These are the activations of a small neural network, seen along a few directions. Each row is one input.
Each table varies a few parts of the input and shows all the possible inputs, shuffled.
A made-up example of a description, with smaller parts first: one of 4 places along a line, together with either a single point or one of 11 places around a ring or (one of 3 separate values, together with one of 8 places around a ring).
Shared parts are said once, and a part with two or three values counts as separate values.
(in the rows, 128 means zero)

Other details of the inputs shift rows strongly along two fixed directions, in all tables alike. That doesn't count.

A family of inputs:
R1: [136 134 112 122 131 136 128 129 116 119 125]
R2: [114 142 139 126 129 122 135 127 114 136 126]
R3: [138 103 130 128 135 129 133 137 141 135 119]
R4: [126 131 137 117 145 131 128 130 111 112 141]
R5: [153 170 139 109 151 144 134 131 134 118 144]
R6: [127 132 129 117 111 110 142 135 142 144 117]
R7: [140 125 114 124 141 134 134 132 105 118 133]
R8: [164 142 133 100 159 137 141 154 144 140 126]
R9: [147 172 132  92 127 126 139 152 159 151 113]
R10: [143 127 115 142 143 134 125 128 113 132 140]
R11: [169  49 112 113 167 146  95 113 133  50 194]
R12: [138 186 146 102 148 137 132 140 130 140 128]
R13: [142 158 134  96 160 131 143 148 136 138 127]
R14: [164 154 120 108 166 144 137 142 112 129 141]
R15: [ 94  87 122 167 100 121  98 104 118 121 134]
R16: [136 143 134 139 134 136 122 119 134 118 146]
R17: [117 136 136 121 128 130 119 125 121 113 132]
R18: [173  74 106 138 178 162  75 112 119  61 197]
R19: [126 144 135 125 140 128 129 134 114 140 131]
R20: [130 143 125 126 133 124 139 134 111 138 122]
R21: [127 130 138 129 144 130 121 125 115 123 146]
R22: [134 127 130 124 122 121 140 140 142 152 117]
R23: [143 156 139  96 138 137 148 151 155 149  98]
R24: [151 149 135  85 145 138 141 144 153 121 118]
R25: [ 85 180 150 121  69 102 177 147 158 201  40]
R26: [128 145 134 111 143 130 134 139 109 127 129]
R27: [152 174 138 106 162 145 118 144 129 133 140]
R28: [106  84 105 181  98 124 104 103 120 128 131]
R29: [135 133 133 129 139 131 137 121 118 112 144]
R30: [167  67 107 122 180 155  94 118 101  51 193]
R31: [146 172 143 110 158 142 119 136 132 129 144]
R32: [ 96  90 112 169  90 117 111 105 116 124 119]
R33: [ 96  63 118 169  84 118 113 110 148 134 107]
R34: [126 118 128 111 116 125 131 128 151 117 120]
R35: [135 132 129 117 121 115 138 140 145 146 120]
R36: [ 97  61 113 170  78 115 105 106 148 131 122]
R37: [ 95  55 127 168  94 111 127 112 135 132 108]
R38: [ 98  96 113 159  94 118 115 111 114 117 120]
R39: [140 132 123 139 145 131 123 131 115 132 141]
R40: [107  79 114 172 109 118 112 107 107 120 138]
R41: [146 179 142 109 159 135 135 148 119 151 132]
R42: [ 99 179 136 117  73  99 158 143 158 186  73]
R43: [128 123 141 114 128 124 152 140 142 139 104]
R44: [137 135 135 142 141 131 130 120 124 121 150]
R45: [ 24  95 122 197  23  78 132  99 142 183  62]
R46: [ 95  75 121 164 109 117 107 107 105 115 138]
R47: [127 153 143 130 143 127 128 131 121 142 136]
R48: [ 92  57 123 158  86 103 126 106 135 115 120]
R49: [ 84 200 145 120  84 104 160 145 125 190  64]
R50: [163 156 119 102 165 143 141 143 110 127 136]
R51: [105  90 106 171  96 123 112 104 117 129 124]
R52: [128 159 136 119 124 131 141 127 128 118 126]
R53: [137 137 135 134 139 132 136 121 121 118 147]
R54: [147 176 142 100 150 134 156 142 120 123 132]
R55: [ 99  98 126 166  93 120 118  98 126 110 132]
R56: [122 139 136 122 133 132 117 123 123 118 135]
R57: [147 157 143  86 145 126 161 150 143 139 107]
R58: [136 132 112 129 130 136 125 125 118 125 126]
R59: [130 122 125 110 114 124 127 127 152 119 126]
R60: [160  72 114 121 176 160  75 112 114  52 194]
R61: [149 163 133 100 135 136 142 154 157 157 104]
R62: [138 140 122 129 135 135 120 129 122 126 132]
Each input here is: one of 2 separate values, together with either a single point or one of 10 places around a ring or (one of 4 places along a line, together with one of 5 places along a line).
The inputs of R39 and R18 match in every part but the choice among 2 separate values. If R46 is changed in the same way as R39 into R18, which row does it become? -> R60
The inputs of R57 and R24 match in every part but the choice among 2 separate values. If R22 is changed in the same way as R57 into R24, which row does it become? -> R36
Change only the choice among 2 separate values in R30. List by row number the other rows that result. -> R38
Change only the choice among 2 separate values in R52. List by row number the other rows that result. -> R54
Change only the place on the line of 4 in R26. List by row number the other rows that result. -> R19, R41, R46

A family of inputs:
R63: [118  73  99 172 111 127 106 112 115 127 132]
R64: [116 196 144  95 109 114 175 154 144 180  74]
R65: [184 121 127  89 181 161 108 135 143  84 172]
R66: [153 248 153  81 164 138 166 164 116 169 107]
R67: [100 193 144 109  86 103 174 150 144 187  63]
R68: [119 133 127 142 130 132 105 114 111 112 153]
R69: [171 106 124 103 178 148 113 135 135  94 163]
R70: [166 152 130 105 185 158 108 132 110  91 173]
R71: [187 115 126  79 193 160 115 143 132  78 172]
R72: [142 104 125 118 136 135 114 123 138  95 144]
R73: [108 107 123 161 118 124 120 110 101 120 139]
R74: [ 47  59 117 204  32  88 119  90 140 148  91]
R75: [120  72 121 144 123 126 115 117 131 108 138]
R76: [ 84  91 121 182  88 103 126 103  98 136 120]
R77: [113  68 120 160 107 120 111 113 135 119 136]
R78: [120 209 147 105 107 112 172 156 153 199  71]
What is each input in this table made of? -> either a single point or one of 5 places along a line or one of 10 places around a ring
A walk changes only the place on the line of 5. It starts at R68 and steps to R70. List the rest of the walk in order. -> R66, R73, R76

A family of inputs:
R79: [161 219 141  95 136 145 145 155 154 183 105]
R80: [158 227 154 100 154 138 129 147 153 135 136]
R81: [207 104 102 127 205 173 106 130 111 101 193]
R82: [136 164 176  90 147 122 160 151 176 154 123]
R83: [ 70 123 113 154  54  92 149 136 142 188  58]
R84: [ 93 191 145 130  82  97 210 155 114 204  35]
R85: [116 110 131 120 120 133 139 131 123 110 106]
R86: [138  68 102 128 122 130  97 114 171  85 153]
R87: [159 203 141 102 168 137 155 152  91 139 144]
R88: [105 149 124 122  99 105 172 149 129 177  67]
R89: [168 168 126 107 181 163  97 131 164 105 169]
R90: [ 89 187 137 152  83 118 135 136 143 198  82]
R91: [ 99  92 119 190 108 116  95 102 101 122 134]
R92: [119  78 125 123 124 130 104  99 118  63 159]
R93: [114 121 138 120 108 130 136 119 155 103 108]
R94: [ 68 117 131 171  78 108 114 108 102 134 121]
R95: [169 173 118 103 199 159 114 149 121 135 149]
R96: [ 88  90 123 149  63 105 135 112 162 132 100]
R97: [185 122 116  63 187 162 128 157 136  87 158]
R98: [174 109 159  79 206 149 129 153 142 103 171]
R99: [181 170 112 113 200 159 129 148 110 139 160]
R100: [139 178 147  83 132 136 161 154 143 131  93]
R101: [128 242 152  90 142 123 164 159 105 177  97]
R102: [ 90  50 152 159  99 104 120 112 146 125 136]
R103: [110 122 124 138 117 107 159 115  93 128 114]
R104: [175 195 138  78 142 142 129 152 175 149 112]
R105: [ 97 203 134 152  77 106 168 142 130 241  48]
R106: [ 75  92 123 154  89  96 134  99  98 124 101]
R107: [125  39 106 166  92 127  74 101 143 103 146]
R108: [ 89  54 115 165 113 117 103  86  88  80 159]
R109: [122  35 101 167 101 129  77 103 130 108 143]
R110: [114 114 124 121  92 119 144 136 149 136 107]
R111: [104  70 121 190 101 125  74  95 121  88 167]
R112: [117 133 119 142  96 108 132 136 129 183  80]
R113: [165 149 127  99 183 144 146 129  86  95 167]
R114: [ 82 196 153 134  83 110 143 137 122 167  99]
R115: [180 139 118  90 167 142 168 159 116 129 133]
R116: [109 124 109 133  97 103 147 141 133 170  79]
R117: [127  91 120 163 139 140  78 110 110  88 171]
R118: [ 81 179 150 142  83 111 132 117 137 147 111]
R119: [181 167 123  96 177 168 117 148 136 139 145]
R120: [109 115 160 130 136 104 156 139 133 166 103]
R121: [ 92  56 125 151  94 117  97  77 133  63 154]
R122: [111  88 117 179  89 131  95  90 160 129 133]
R123: [ 86  57 119 160 102 122  99  87  97  76 163]
R124: [197 151 123 120 207 156 116 140  95  96 188]
R125: [208  95 102 114 192 159 105 139 115  97 174]
R126: [101  56 104 186 116 137  72  96 120 109 160]
R127: [115  33  95 157  95 119  91 108 148  91 146]
R128: [162 127 157 110 181 124 166 155 124 143 143]
R129: [ 57 133 141 156  55  95 141 103 116 146 100]
R130: [205 118  96  88 201 151 133 156 123  98 162]
R131: [165 115 125  77 185 153 112 126 107  54 176]
R132: [ 79 170 148 128  81 105 147 107 138 138 106]
R133: [145 166 136  85 158 136 162 154 119 131  94]
What is each input in this table made of? -> one of 5 places along a line, together with either a single point or one of 10 places around a ring
The inputs of R84 and R85 match in every part but the place on the line of 5. If R99 is changed in the same way as R84 into R85, which row does it become? -> R126
The inputs of R120 and R82 match in every part but the place on the line of 5. If R106 is changed in the same way as R120 into R82, which row does it become? -> R121
A walk changes only the place on the line of 5. It starts at R96 and steps to R110. List the rest of the walk in order. -> R97, R88, R115
Change only the place on the line of 5 in R80. List by row number the other rows that result. -> R91, R111, R117, R124
